Each row below holds a small network's activations on one input, seen along a few directions.
Each table varies a few parts of the input and shows all the possible inputs, shuffled.
A made-up example of a description, with smaller parts first: one of 2 separate values, together with either a single point or one of 9 places around a ring or (one of 4 places along a line, together with one of 5 places around a ring).
Shared parts are said once, and a part with two or three values counts as separate values.

Other details of the inputs vary at random and push rows far along two fixed directions, the same in every table; ignore that.

Table:
r1: [-23 -17 -20  -1  29  29  59  19  11 -36 -31  17   2]
r2: [-43   0 -37 -26  30  12  38  25  27 -29  -7  10 -21]
r3: [ -5  17 -13   2   6  -4 -20   8 -12  28  18   1 -10]
r4: [-21 -23  23  -6 -17 -46 -21 -19  17 -20  -6   2 -10]
r5: [ 22 -33  -9   2 -27 -54 -13 -24  29 -20  -3   6 -17]
r6: [-13   1 -12  -4  -3  -4 -16  23  10   9   8  -6 -11]
r7: [-32  -2 -27 -26  16  37  45  17  21 -28 -32  17  -8]
r8: [ 11  16   3  -5 -10  21 -15  18   2  15  17 -26   5]
r9: [ -4 -13  37 -15 -21 -29  -9 -29  23 -25  -8 -15   7]
r10: [ -4 -10  29 -24 -21 -26 -16 -24  31 -26 -15 -17   4]
r11: [ 22  14   8  18  15   6   3  -1 -19  11  17 -16  15]
r12: [  4   4  -4  26  19 -12  -5  10 -22  20  20   2  -1]
r13: [ -7  -4   7  15   6  -2  -6  16 -20  16  32   3  -7]
r14: [  6 -23  39   3 -10 -35  -2 -23  21 -30 -12 -19  14]
r15: [-10 -26  32  -7 -30 -20 -13 -26  11 -18 -31  10   4]
r16: [-24   1 -17 -22  37  25  61  11  20 -50  -5   0   0]
r17: [ -7  12 -11   5  11  -5 -11   4 -21  20  20   6  -9]
r18: [ 49   0 -19   5 -15  10   4   0  -5   8  30 -15  -3]
r19: [ -1 -18  29   5 -15 -29 -10 -38   6 -16 -35  18   9]
r20: [ -2  19 -18   6   3  -4 -24  15  -2  30  13  -3  -8]
r21: [ 11  22   4  -1   5  12  -4  -8 -16  15  21 -13   9]
r22: [  6   5   0   1 -20  27 -16  23 -10  24  -7   0   2]
r23: [ 14   0   2  23   7  13   5   3 -28  17  -8  10  11]
r24: [  9  13   8   1  14   3   7 -12  -8  -4  12  -6  11]
r25: [  5  -8  14  11  -7  22  -1  10 -30  15   6  10   7]
r26: [  9  16  -9   5 -10  23 -18   8 -10  31 -12   4   5]
r27: [ 16  30  -5  -3  -1  15 -16   5   0  21  10 -20   7]
r28: [ -1   9  -5  -5  -5  16  -5  -5  -6  15 -17  12   3]
r29: [ 12  26  -1  -8   2  14 -12  -3  -9  20  16 -16   7]
r30: [  0  -8   4  24   9  -6  -4  23 -20  14  26  -3  -3]
r31: [-12 -16  20   5  -1 -55 -17 -31  12 -17 -10  10  -4]
r32: [  5  10   1   8  -5  21  -7  -5 -27  24  -1  12   5]
r33: [ 10 -17 -55 -11   8  27  59   7  22 -35 -25  23 -15]
Description of these inputs: one of 3 separate values, together with either a single point or (one of 2 separate values, together with one of 5 places along a line).
Changing only the choice among 3 separate values turns r1 into r30. The same change can be made to r7. Which row results? -> r2
Which other rows does r31 become when the choice among 3 separate values takes its other values? List them by row number. -> r19, r24

Table:
r34: [ 12  -1  -6   7   1  17   8   8 -15   9   2   6   3]
r35: [14  7 -7 -1 -4 22  6  7 -8  9  3 -3  4]
r36: [-12  -4   1  -6   2  -8   3 -10  10 -11 -15   6   0]
r37: [ -7  -2  -6  -9   3 -17   1  -5  21 -14  -1  -6  -7]
r38: [ -9 -10  -6   0   7 -21   3  -4  13 -14  -3   2  -7]
r39: [ 24  -5  46   9 -43 -20 -53 -21  -9  25   2 -14  12]
r40: [ 4 10 -2 -1 -1 22  3  9 -8 13  1 -2  5]
r41: [ -1  11  -6   0   4  14   0   8 -11  12   5   0   1]
r42: [-10   0   2 -12  -1  -5   2  -7  15 -12 -14  -1   0]
r43: [ -6  -3   3  -6  -3  -1   5  -9  11 -13 -21   4   4]
r44: [-10  -1   4 -13  -3  -3   1  -6  16 -14 -12  -4   1]
r45: [  0   0   1   9   2  18   7  11 -17  10   2   7   2]
r46: [-1 13 -8 -2  6  8 -3 12 -4 11 15 -5 -2]
r47: [15  7 -5 -3 -5 24  5  8 -6  7  5 -5  3]
r48: [ -8  -2  -8  -5   4 -19   1  -6  17 -14  -3  -3  -6]
r49: [  3  -5  16   1  15 -12  20 -16   6 -27   4 -10  11]
r50: [ 21 -13  44  19 -37 -27 -49 -21 -18  27  -1  -3  12]
r51: [  4  -9  -1  -4  -4  -2  10 -12  10 -14 -18   7   2]
r52: [-14 -11   2   0   5 -17   4  -2   9 -15  -5   7  -6]
r53: [ -2   5  -8   6  11   4   0  12 -12  11  13   3  -5]
r54: [-1 11 -7 -4  5 10 -3 14 -2  9 16 -8 -1]
r55: [ 10  -4  -4   9  -1  17  10  10 -17   8   4   7   3]
r56: [ -2   9 -10   4   9   6  -2   9  -9  12  14   2  -3]
r57: [  2  10 -11  -2   4   7  -2  13   0   8  22 -11  -5]
r58: [ -8  -5  -7  -3   6 -20   2  -7  16 -13  -2   1  -7]
r59: [-10   0  -3  -7   4 -15   0  -7  15 -13  -7   1  -4]
r60: [-14 -12   5  -1   2 -10   6  -4   5 -13 -14   8  -2]
r61: [ -1   0 -10  10   9   0   3  14 -11   9  21   1  -9]
r62: [  4  -6  -1  -6  -6  -2   8 -11  11 -15 -19   3   3]
r63: [ -3   4  -4   5   7  12   2  10 -15  12   6   5  -1]
r64: [  3   7  -3   5   3  19   3   6 -13  12   0   5   2]
What do these inputs look like to the network? -> either a single point or (one of 5 places along a line, together with one of 6 places along a line)
Which other rows does r51 become when the place on the line of 5 takes its other values? List them by row number. -> r36, r56, r58, r64

Table:
r65: [ -6  15 -27  -4  25  18  20  23  -4  -3  32  -8 -10]
r66: [-19  16 -31  -9  23  19  13  27   0   6  20   0 -17]
r67: [ 20 -22  54  16 -33 -46 -43 -40 -10   8  -3  -8  17]
r68: [-25  -8 -16 -21   5 -37   3 -15  49 -33 -24   3 -14]
r69: [  1  19 -35  -4  23  12  19  21   0   1  27  -9 -11]
r70: [-33 -10   3 -13   7 -39  -1 -10  38 -34 -21   4  -6]
r71: [ -9  -5   8 -31 -19   7   8 -23  42 -31 -55   1   9]
r72: [ -6 -31   9  -2  -3 -20  26 -21  26 -41 -35  14   2]
r73: [ 26  15  23  25  -7  -8 -41  11 -39  47  53 -25   3]
r74: [ 50  23  27   9 -38  37 -37   2 -37  49  23 -24  22]
r75: [ -5  -3 -25   3  14  34  26  24 -19   8  -6  20  -5]
r76: [ 28 -25  52  22 -33 -42 -38 -37  -7   7  -8   0  14]
r77: [ -9   6 -24   9  17  35  23  20 -19   8  -5  18  -3]
r78: [-14   9 -18   2  20  32  22  19 -20   9   2  14  -1]
What do these inputs look like to the network? -> one of 2 separate values, together with either a single point or one of 6 places along a line
Changing only the choice among 2 separate values turns r71 into r74. The same change can be made to r77. Which row results? -> r76
Which other rows does r66 become when the place on the line of 6 takes its other values? List them by row number. -> r68, r70, r75, r77, r78

Table:
r79: [-20  -2   4 -21   4  -9  12 -17  34 -37 -30   0   3]
r80: [-29   6 -28   4  10  26   2  30 -20  28 -11  31 -15]
r81: [-24 -15   3 -12  17 -26  21 -14  24 -40 -18   7  -3]
r82: [ 24  11  30  30 -15   2 -38   9 -49  50  42 -13   8]
r83: [ -8  21 -15 -10  18  29  11  21  -6   7  12  -7   0]
r84: [ 16 -18  47  15 -30 -34 -35 -30  -7   7 -10  -4  16]
r85: [-18 -14 -10  -7  14 -35  18 -13  26 -39 -13   8 -10]
r86: [ 15  11 -26  -5  -2  45  17  17 -10   9   1   2   0]
r87: [ 25 -23  41  15 -38 -30 -31 -32  -4   7 -14   1  14]
r88: [-18  -7 -12 -20   6 -27  10 -10  41 -34 -16  -2 -12]
r89: [ 33   4   8  34 -15 -13 -43  13 -40  53  54 -11  -5]
r90: [ -6 -11  -1 -21  -8  -3  20 -18  35 -35 -41   6   3]
r91: [ -7  21 -25  -6  18  20  10  22  -3  10  23  -8  -7]
r92: [  6  -5  38  -1 -30 -39 -47 -25  10   8   4 -15   4]
r93: [ -8   7 -20   7  26  13  20  22 -13   4  24  -1  -7]
r94: [ 16  -7  42   1 -37 -27 -44 -28   5  10 -11 -11  15]
r95: [  5  18 -15  -5   9  40  17  16  -9   9   0  -3   2]
r96: [-11 -19   7  -7   5 -12  24 -20  20 -36 -36   9   5]
r97: [ -6   9 -10   6  23  27  22  16 -18   3  10   3   4]
r98: [  1  15 -36  -3  16  15   7  25   2  10  27  -4 -14]
r99: [ 15  -1 -20   8   7  37  28  16 -19   5   2  13   0]
What do these inputs look like to the network? -> either a single point or (one of 2 separate values, together with one of 10 places along a line)
Which other rows does r83 become when the place on the line of 10 takes its other values? List them by row number. -> r79, r86, r88, r90, r91, r92, r94, r95, r98
Which other rows does r84 become when the choice among 2 separate values takes its other values? List them by row number. -> r94
